A small network was shown many inputs. Here are its activations along a few directions, one row for each input.
Each table varies a few parts of the input and shows all the possible inputs, shuffled.
Descriptions start from the smaller parts, as in this example, which fits no table here: one of 2 separate values, together with either a single point or one of 9 places around a ring or (one of 4 places along a line, together with one of 8 places around a ring).
Shared parts are said once, and a part with two or three values counts as separate values.
In the rows, zero is written as 128.

Other details of the inputs vary at random and push rows far along two fixed directions, the same in every table; ignore that.

Rows:
R1: [104 128 184  90 163  63 143 118 190 108 154]
R2: [112 131 128 151 100 160 143 103 144 137 119]
R3: [120 118  93 142 129 155 125 128 161 137 130]
R4: [174 124 105 129 126 135 106 125  18  96 108]
R5: [108 115 137 151 104 166 142 106 140 133 114]
R6: [179 127  77 141 125 114 109 150  30 115 129]
R7: [128 127  98 128 128 164 128 125 162 130 120]
R8: [160 138 178  95 169  29 125 127  51  91 154]
R9: [111 136 190  74 158  79 171 140 177 143 161]
R10: [200 128 100 120  87 131 115 151  39 122 146]
R11: [103 144 181  81 192  70 155 132 168 141 132]
R12: [102 121 120 153 129 150 129 112 140 125  85]
R13: [116 135 102 143 103 129 124 131 157 130  85]
R14: [169 158 127 140 103 152  86 158  27  88 143]
R15: [177 130  86 146 135 121 106 136  23 121 130]
R16: [105 139 197  71 147  77 168 129 176 129 154]
R17: [194 127  95 130 131 143 101 121  36 104 148]
R18: [ 99 121 177  98 169  58 140 125 188 122 164]
R19: [115 126 115 148 117 165 144 121 143 161 132]
R20: [ 97 155 141 163 105 167 110 145 148 117 119]
R21: [117 121 112 149  84 140 132 133 157 152 125]
R22: [112 142 101 127 120 149 135 126 149 126  86]
R23: [128 117  92 137 116 148 115 137 168 143 126]
R24: [111 128  95 151 109 124 120 138 156 144  95]
R25: [112 123 111 135 144 164 134 127 139 143  88]
R26: [112 121 135 131 109 178 144 110 139 137 112]
R27: [136 126  97 123 115 157 118 134 169 137 117]
R28: [116 138 126 131 105 172 145 107 143 140 117]
R29: [104 128  95 155 121 132 130 129 149 137  98]
R30: [120 141 100 123 107 141 126 135 155 133  82]
R31: [126 134 117 121  83 157 138 130 157 141 112]
R32: [122 130 104 125 117 162 125 114 161 117 114]
R33: [101 131 104 160 131 139 127 115 142 143  99]
R34: [106 133 167  86 171  47 144 157 182 149 136]
R35: [173 140 161  73 176  36 132 155  57 103 157]
R36: [125 123 105 140 100 143 113 119 170 121 113]
R37: [102 130 193  96 173  71 141 104 183 115 155]
R38: [176 133  91 144 108 109 108 132  32  90 115]
R39: [120 133 113 130 126 169 123 100 154 123 115]
R40: [119 118 129 134 120 180 147 121 140 150 118]
R41: [178 106 113 145 115 143 118 134  21 125 154]
R42: [108 158 133 146 121 182 114 160 148 134 124]
R43: [110 144 109 132 129 155 133 112 142 133  87]
R44: [130 130 103 120 104 155 115 122 168 124 110]
R45: [100 149 128 160 122 173 111 163 147 141 133]
R46: [ 92 118 185  95 197  68 150 137 163 144 136]
R47: [113 110 124 151 126 164 120  99 152 116 113]
R48: [ 93 148 133 171 111 162 106 151 147 131 129]
R49: [ 97 114 112 160 135 145 126 118 138 139  95]
R50: [117 116 121 131 130 176 122 102 150 119 110]
R51: [107 124 121 159 106 155 139 110 143 151 129]
R52: [164 123 180  95 142  32 137 142  58 108 193]
R53: [168 130 187  87 136  37 141 135  59  93 184]
R54: [122 128 119 141  78 145 136 126 158 138 115]
R55: [179 117  95 154 121 124  92 112  35 101 154]
R56: [123 113 115 134 142 178 125 114 151 133 116]
R57: [184 102  98 145 136 141  96 126  31 107 152]
R58: [103 127 186  88 159  70 167 143 177 149 170]
R59: [192 119  95 134  88 121 112 154  38 129 155]
R60: [107 120 177  93 157  51 130 134 195 129 161]
R61: [173 122 168  89 183  47 117 132  60 105 196]
R62: [126 138  93 126 119 143 128 146 157 147  89]
R63: [ 95 107 194 104 183  72 136 113 177 125 160]
R64: [104 108 130 159 110 161 138 113 139 147 124]
R65: [122 134 120 134 116 174 148 118 144 154 123]
Each input here is: one of 5 places around a ring, together with either a single point or (one of 3 separate values, together with one of 4 places along a line).
The inputs of R7 and R18 match in every part but the place on the ring of 5. If R17 is changed in the same way as R7 into R18, which row does it become?
> R55
The inputs of R19 and R2 match in every part but the place on the ring of 5. If R58 is changed in the same way as R19 into R2, which row does it become?
> R53
List by row number the other rows that have the place on the ring of 5 in common with R31.
> R4, R14, R16, R22, R26, R28, R30, R32, R39, R43, R44, R50
Which other rows does R40 become when the place on the line of 4 takes its other values? List them by row number.
> R9, R10, R65
Which other rows does R25 become when the place on the line of 4 takes its other values? List them by row number.
> R11, R35, R62
Which other rows does R36 become when the choice among 3 separate values takes its other values? List them by row number.
> R13, R54

Rows:
R66: [170 146 190  88 110 105 121 152  65 103 189]
R67: [150  88  95 147 100 169 129 103 137 133 155]
R68: [ 43 132 196 146 156 169 143 126 236 162 144]
R69: [112 117 111 167 132 168 119  89 108 113 117]
R70: [144 112  92 110 146 184 169 106  93 175  90]
R71: [ 49 131 138 121 193 129 133 107 245 137  85]
R72: [113 117 168  62 198  14 145 128 216 137 149]
R73: [149 146  81 112 112 153 115 120 135 105  79]
R74: [ 94 139 214  51 210  71 209 161 162 188 146]
R75: [136 165  89 124  98 154 113 165 129 119  90]
R76: [160 153 164  92 115  63 122 165  64  95 138]
R77: [107 140 124 184 120 169 114 129 105 132 125]
R78: [143 138 111 131  88 167 133  95 125 110 108]
R79: [186 125 180  77 125 104 129 112  70  83 178]
R80: [143 102  82 155 100 142 132  97 134 135 133]
R81: [122 103 126 161 132 194 115  93 112 113 138]
R82: [ 35 139 172 152 161 127 144 138 235 154  93]
R83: [116 149  93 168 145 155  97 155 116 126  96]
R84: [111 113 102 163 135 151 108  99 110 111  88]
R85: [176  98 129 104 140  36 119 120  77 109 152]
R86: [127 158 119 141  73 167 129 138 119 126 119]
R87: [162 124 146 120 123  54 125 152  70 127 192]
R88: [175 134 156  79 128  62 123 120  68  81 127]
R89: [130 117  82 164  90 126 118 152 129 149 115]
R90: [139 131  62 150 111 128 107 164 138 149 115]
R91: [137 110 106 158  86 168 118 141 130 155 166]
What do these inputs look like to the network?
> one of 2 separate values, together with either a single point or (one of 3 separate values, together with one of 4 places along a line)
The inputs of R82 and R84 match in every part but the choice among 2 separate values. If R91 is changed in the same way as R82 into R84, which row does it become?
> R67
Which other rows does R76 become when the choice among 2 separate values takes its other values? List them by row number.
> R88
Start at R72 and move only the place on the line of 4, one step at a time. The first step leads to R85. Which rows follow, in order?
> R80, R67
Which other rows does R78 become when the choice among 2 separate values takes its other values? List them by row number.
> R86
Which other rows does R67 become when the choice among 3 separate values takes its other values? List them by row number.
> R79, R81

Rows:
R92: [183 121 110 129 126 117 107 124  33  96 135]
R93: [128 124 104 135 113 147 133 126 136 136 117]
R94: [129 119 105 135 118 148 128 124 136 140 116]
R95: [107 136 163 111 145  87 137 136 161 131 134]
R96: [123 122 131 147 111 160 129 119 133 133 141]
R97: [120 131 107 147 116 145 126 136 135 134 116]
R98: [188 133 109 121 115 120 108 139  37 101 138]
R99: [171 124 154  93 155  58 123 130  60 105 170]
R100: [126 126 104 143 112 144 128 131 138 136 119]
R101: [124 135 109 142 113 148 118 137 139 129 117]
R102: [121 125 108 147 121 147 121 134 134 138 115]
R103: [125 121 131 138 111 163 134 115 130 134 139]
R104: [131 129 106 130 109 150 126 127 141 131 118]
R105: [103 129 183 117 146 111 140 128 155 131 158]
R106: [106 137 162 104 154  95 144 138 156 133 133]
R107: [114 129 159  99 141  90 145 127 163 133 135]
R108: [123 139 112 134 117 152 122 134 135 129 111]
R109: [120 130 108 149 125 145 121 126 134 133 118]
R110: [114 127 162 100 158  98 145 131 158 137 132]
R111: [120 136 113 139 114 147 126 129 131 132 106]
R112: [113 133 160 100 152  96 150 133 158 134 133]
R113: [103 132 185 111 150 116 144 126 151 131 152]
R114: [124 126 137 137 118 166 135 117 127 132 133]
R115: [120 133 111 141 129 149 125 123 130 132 113]
R116: [126 128 107 143 106 142 124 127 139 133 115]
R117: [118 127 114 142 128 150 121 121 131 124 108]
R118: [105 126 162 114 158  91 132 127 161 123 136]
R119: [127 133 112 134 113 148 131 124 133 133 106]
R120: [121 128 111 139 125 151 124 132 130 137 109]
R121: [126 117 107 137 121 147 125 113 136 126 115]
R122: [127 120 105 144 117 145 123 129 137 139 118]
R123: [187 128 104 130 108 113 101 141  42 102 148]
R124: [170 125 155 101 155  54 118 135  62 104 172]
R125: [110 121 159 111 154  90 135 122 165 125 140]
R126: [127 129 110 137 128 150 130 118 131 133 113]
What do these inputs look like to the network?
> one of 5 places around a ring, together with either a single point or one of 6 places along a line
The inputs of R97 and R93 match in every part but the place on the ring of 5. If R101 is changed in the same way as R97 into R93, which row does it become?
> R104
Start at R95 and move only the place on the ring of 5, one step at a time. The first step leads to R116. Which rows follow, in order?
> R107, R119, R111

Rows:
R127: [ 91 100  98 141 137 136 125 101 224 153 111]
R128: [ 80 145 194 135 151 142 137 150 162 140 147]
R129: [149 164 164  82 166  65 129 169  78 115 131]
R130: [155 145 127 131 141  61  96 176  64 106 158]
R131: [129 129  83 193  69 240  98 108  86 118 106]
R132: [169 116 146  63 174  69 140 114  86 112 139]
R133: [124 130 104 148 113 111 103 136 139 112 119]
R134: [ 86 107 145 143 143 189 152  82 202 146 135]
R135: [ 72 118 152 155 131 177 156  97 193 154 125]
R136: [195 144  39 161  74 193  95 130  17  96  74]
R137: [133 125 108 116 132 131 146 121 120 136  89]
R138: [149 111 144 112 154  32 118 134  93 115 160]
R139: [132 131 160  84  77 117 168 147 201 160 170]
What do these inputs look like to the network?
> either a single point or (one of 3 separate values, together with one of 4 places along a line)
Start at R130 and move only the place on the line of 4, one step at a time. The first step leads to R133. Which rows follow, in order?
> R138, R127
